A small network was shown many inputs. Here are its activations along a few directions, one row for each input.
Each table varies a few parts of the input and shows all the possible inputs, shuffled.
Descriptions start from the smaller parts, as in this example, which fits no table here: one of 5 places around a ring, together with either a single point or one of 11 places around a ring or (one of 3 separate values, together with one of 4 places along a line).
Shared parts are said once, and a part with two or three values counts as separate values.

Other details of the inputs vary at random and push rows far along two fixed directions, the same in every table; ignore that.

Table:
x1: [53, -9, -42, -9, 58, -46, 29, 43, -13, -23, 33, -18]
x2: [-51, 17, -7, -7, -29, 26, -22, -5, -20, 25, -17, 14]
x3: [56, -1, -34, 24, 64, -55, 55, 26, -32, -29, 54, -23]
x4: [-35, 19, 27, 19, 22, 30, -6, -5, -44, -8, 28, 10]
x5: [-42, -1, 13, -6, -27, 36, -37, -14, 10, -4, -34, 38]
x6: [69, -19, -58, -25, -61, -8, -14, 41, 90, 42, -65, -33]
x7: [53, -25, -52, -21, 35, -45, 15, 29, 6, -23, 15, 13]
x8: [53, -17, -39, 0, 13, -56, 26, 17, 19, -28, 7, 0]
x9: [-31, 10, 23, 10, 10, 14, 8, -30, -43, -18, 53, 28]
x10: [-49, -3, 17, -19, -37, 41, -62, -11, 52, 24, -76, 5]
x11: [-30, 23, 34, 31, 11, 20, 6, -10, -28, -9, 27, 2]
x12: [87, -36, -38, -10, 6, -30, 3, 25, 57, 26, -16, -45]
x13: [-31, 3, 34, 2, 20, 25, 1, -20, -51, -12, 10, 21]
x14: [6, -5, 57, 24, -26, 45, 1, -25, -9, 11, 11, -9]
x15: [-45, 32, 9, 4, -18, 13, 9, -22, -40, 17, 34, 5]
x16: [56, -15, -40, -16, 33, -56, 29, 20, 2, -27, 34, 6]
x17: [51, -22, -49, -24, 57, -57, 22, 20, 2, -3, 23, -24]
x18: [-35, 31, 7, 16, -12, 6, 21, -24, -45, 16, 41, 4]
x19: [50, -36, -28, -36, -34, -30, -19, 49, 104, -8, -107, -10]
x20: [53, -11, -49, -9, 67, -44, 20, 46, -25, -22, 21, -10]
x21: [-31, 5, 47, 21, -17, 20, 7, -25, -11, -14, -13, 6]
x22: [-39, 9, 20, 6, 35, 17, -6, -32, -53, 10, 28, 8]
x23: [-22, 18, 29, 27, 16, 2, 24, -38, -56, -21, 70, 24]
x24: [-48, 2, 25, -18, -51, 33, -58, -15, 70, 23, -81, -1]
x25: [-40, 18, 35, 34, 16, 9, 15, -47, -43, 4, 36, -6]
x26: [-36, 33, 4, 25, -14, 5, 27, -28, -47, 11, 37, -1]
x27: [49, -33, -28, -44, -21, -32, -16, 47, 90, -10, -89, -9]
x28: [87, -21, -31, 7, 8, -16, 9, 43, 43, 6, -5, -37]
x29: [52, -14, -34, 2, 71, -66, 49, 6, -31, -6, 60, -23]
x30: [1, 2, 41, 31, -30, 41, -4, -37, -13, 7, 40, 8]
x31: [-46, 25, 4, 0, -19, 15, 2, -16, -37, 19, 28, 6]
x32: [-40, -7, 38, -16, -36, 42, -39, -3, 29, 0, -64, 19]
x33: [-42, -12, 36, -31, -75, 47, -63, 8, 87, 6, -118, 15]
x34: [-37, 18, 30, 11, -13, 31, -19, -2, 8, -4, -12, 4]
x35: [-49, 21, -1, -3, -24, 24, -14, -10, -28, 22, 6, 11]
Description of these inputs: one of 5 separate values, together with either a single point or one of 6 places along a line.
- Changing only the choice among 5 separate values turns x29 into x19. The same change can be made to x17. Which row results? => x33

Table:
x36: [72, -14, -51, -1, 27, -48, 39, 23, -2, 9, 38, -30]
x37: [52, -6, -25, 10, 23, -28, 36, 5, -18, 7, 49, -24]
x38: [26, -7, -29, -10, 41, -39, 26, 15, -24, -18, 30, 2]
x39: [-41, 16, 16, 3, -10, 14, -5, -17, -22, -4, 8, 20]
x40: [-39, 15, 18, 7, -4, 18, -6, -17, -24, 1, 9, 10]
x41: [-7, -2, 55, 27, 3, 27, 4, -27, -12, -19, 16, 7]
x42: [63, -26, -27, -12, -38, -12, -16, 37, 91, 13, -66, -27]
x43: [-31, 8, 26, 6, 11, 18, -7, -15, -25, -9, 11, 14]
x44: [28, -19, -52, -38, -27, -31, -24, 45, 78, 6, -79, -5]
x45: [-32, 7, 22, 0, 1, 19, -11, -12, -13, -5, -2, 15]
x46: [50, -19, -48, -19, 43, -52, 24, 32, -1, -18, 12, -6]
x47: [19, -4, -28, -8, 34, -35, 26, 11, -26, -16, 31, 4]
x48: [-12, 13, 30, 25, -15, 29, 6, -28, -23, 15, 30, -7]
x49: [-29, 8, 21, 4, 8, 19, -9, -13, -20, 0, 4, 6]
x50: [-2, 4, -1, 3, 36, -9, 17, -4, -40, -6, 36, -1]
x51: [-50, 11, 16, -5, -43, 31, -35, -9, 24, 12, -47, 14]
x52: [-2, -9, 14, -6, -79, 37, -49, 8, 91, 27, -92, -9]
x53: [-67, 24, 45, 15, -11, 43, -15, -35, -35, 5, 11, 17]
- What do these inputs look like to the network? => either a single point or one of 5 places along a line or (one of 2 separate values, together with one of 6 places along a line)
- List by row number the other inputs of the same sort as x40. => x38, x39, x43, x44, x45, x46, x47, x49, x50, x51, x53

Table:
x54: [50, -11, -64, -18, 0, -38, 1, 42, 33, 10, -22, -22]
x55: [9, 1, -24, -17, -44, -18, 9, 9, 28, 0, -13, 10]
x56: [4, 1, -18, -11, -14, -3, 0, 18, 18, 18, -28, -17]
x57: [-13, 5, 22, 19, -17, 1, 4, -13, 17, -16, -1, 12]
x58: [2, -2, 19, 6, 0, 6, -10, 10, 26, -2, -32, -17]
x59: [-2, -3, -9, -6, -2, -8, -7, -8, 9, 21, -6, -12]
x60: [54, -36, -11, -21, -2, -20, -2, 16, 45, -9, -39, -8]
x61: [55, -18, -18, -3, 34, -37, 20, 32, 14, -12, -7, -25]
x62: [45, -23, -11, -9, 30, -30, 7, 11, 32, -7, -10, -21]
x63: [68, -22, -36, -5, 27, -39, 18, 41, 19, -17, 2, -16]
x64: [-14, 8, -16, -7, 116, -37, 39, -4, -121, -35, 104, 34]
x65: [-74, 23, 48, 13, -49, 77, -37, -42, -17, 33, -1, 18]
x66: [60, -30, -17, -12, 31, -38, 15, 14, 22, -13, -4, -18]
x67: [-8, 3, 22, 18, -24, 3, 4, -15, 10, -18, -1, 19]
x68: [-59, -6, 3, -36, 17, -1, -34, -2, 1, -16, -46, 34]
x69: [17, 10, 14, 35, 65, -13, 49, -11, -84, -24, 104, -6]
x70: [12, 17, -12, 17, 40, -14, 55, -8, -97, -4, 107, -1]
x71: [69, -28, -38, -12, 8, -29, 8, 45, 43, -17, -23, -11]
x72: [-41, 21, 57, 39, -17, 31, 19, -50, -47, -22, 46, 33]
x73: [5, -11, -15, -16, -18, -9, -15, 4, 30, 23, -29, -11]
x74: [-39, 15, 13, -1, -41, 30, -29, -3, 25, 29, -51, -9]
x75: [0, 4, 24, 16, 25, 1, 8, 3, -6, -5, 8, -19]
x76: [-69, 36, 33, 19, -57, 33, -16, -42, -9, 13, 0, 21]
x77: [-39, 0, -21, -33, 12, -7, -32, 29, 2, -24, -43, 34]
x78: [42, -6, -50, -11, 24, -45, 17, 33, 11, 13, -8, -32]
x79: [-1, 7, -28, -4, -21, 0, -19, 17, 31, 20, -31, -13]
x80: [-5, -2, 23, 15, -31, 9, 11, -16, 6, -22, 1, 26]
x81: [-66, 32, 37, 18, -45, 59, -20, -31, -31, 20, 11, 15]
x82: [12, -15, 17, 0, 7, 2, -7, -10, 22, -5, -15, -9]
x83: [14, -2, 17, 12, 27, 11, 2, -7, -16, -5, 30, -5]
x84: [1, -9, -9, -12, -11, -4, -1, -4, 7, 19, -5, -7]
x85: [-4, 5, -5, 4, 20, -10, 9, -18, -20, 16, 24, -16]
x86: [-35, 16, 64, 35, 18, 55, 7, -50, -71, -6, 68, 16]
x87: [3, -8, 8, 4, -41, -3, -14, 4, 55, -14, -46, 12]
x88: [4, -1, -19, -5, -3, 5, -15, 4, 9, 24, -2, -9]
x89: [29, -4, -44, -14, -14, -19, -4, 31, 26, 14, -20, -12]
x90: [-20, 14, -23, -14, 76, -56, 45, -3, -91, -58, 77, 39]
x91: [-73, 36, 40, 24, -20, 47, -18, -35, -23, 28, -6, -8]
x92: [-60, 21, 43, 10, -41, 68, -26, -39, -27, 28, 12, 18]
x93: [4, -9, 22, -3, -27, 20, -18, 11, 38, -1, -56, -4]
x94: [25, -18, 3, -7, -9, 12, -25, 14, 40, 1, -33, -3]
x95: [4, -10, -6, -16, -15, -3, -1, -3, 6, 18, -4, -2]
x96: [80, -38, -38, -22, 15, -27, 4, 38, 41, -10, -19, -10]
x97: [-16, 11, -18, -2, -46, -7, -14, 0, 47, 12, -41, 4]
x98: [-57, 19, 72, 27, -26, 62, -20, -33, -12, 3, -15, 9]
x99: [7, -15, -53, -41, 70, -57, 14, 47, -13, -30, -18, 8]
x100: [13, -5, 13, 15, 2, 12, 11, 1, -18, -16, 20, 7]
x101: [13, -4, 3, 3, -10, 7, -18, 21, 40, -5, -32, -9]
x102: [-31, 18, 5, -2, -57, 13, -8, -15, 18, 6, -16, 16]
x103: [11, 13, -9, 12, 46, -18, 56, -6, -83, 3, 83, -14]
x104: [54, -15, -62, -15, 31, -38, 9, 28, 17, 16, 8, -25]
x105: [7, 20, -17, 15, 21, -35, 52, -17, -64, -12, 84, 3]
x106: [-14, 0, 32, 6, -11, 37, -33, -6, 30, 7, -23, -2]
x107: [-30, 3, 7, -7, -50, 41, -47, -6, 34, 34, -44, 4]
x108: [0, -10, 33, 3, -1, 16, -3, -23, 1, -5, -3, 2]
- What do these inputs look like to the network? => one of 5 separate values, together with either a single point or (one of 2 separate values, together with one of 5 places along a line)
- Changing only the choice among 5 separate values turns x69 into x82. The same change can be made to x81. Which row results? => x84
- Changing only the choice among 5 separate values turns x95 into x70. The same change can be made to x62. Which row results? => x101
- Change only the choice among 5 separate values in x54. List by row number the other rows that result. => x59, x76, x78, x88
- List by row number the other rows that have the choice among 5 separate values in common with x56. => x58, x61, x74, x75, x78, x91, x93, x98, x99, x103
- Change only the choice among 2 separate values in x94. List by row number the other rows that result. => x107
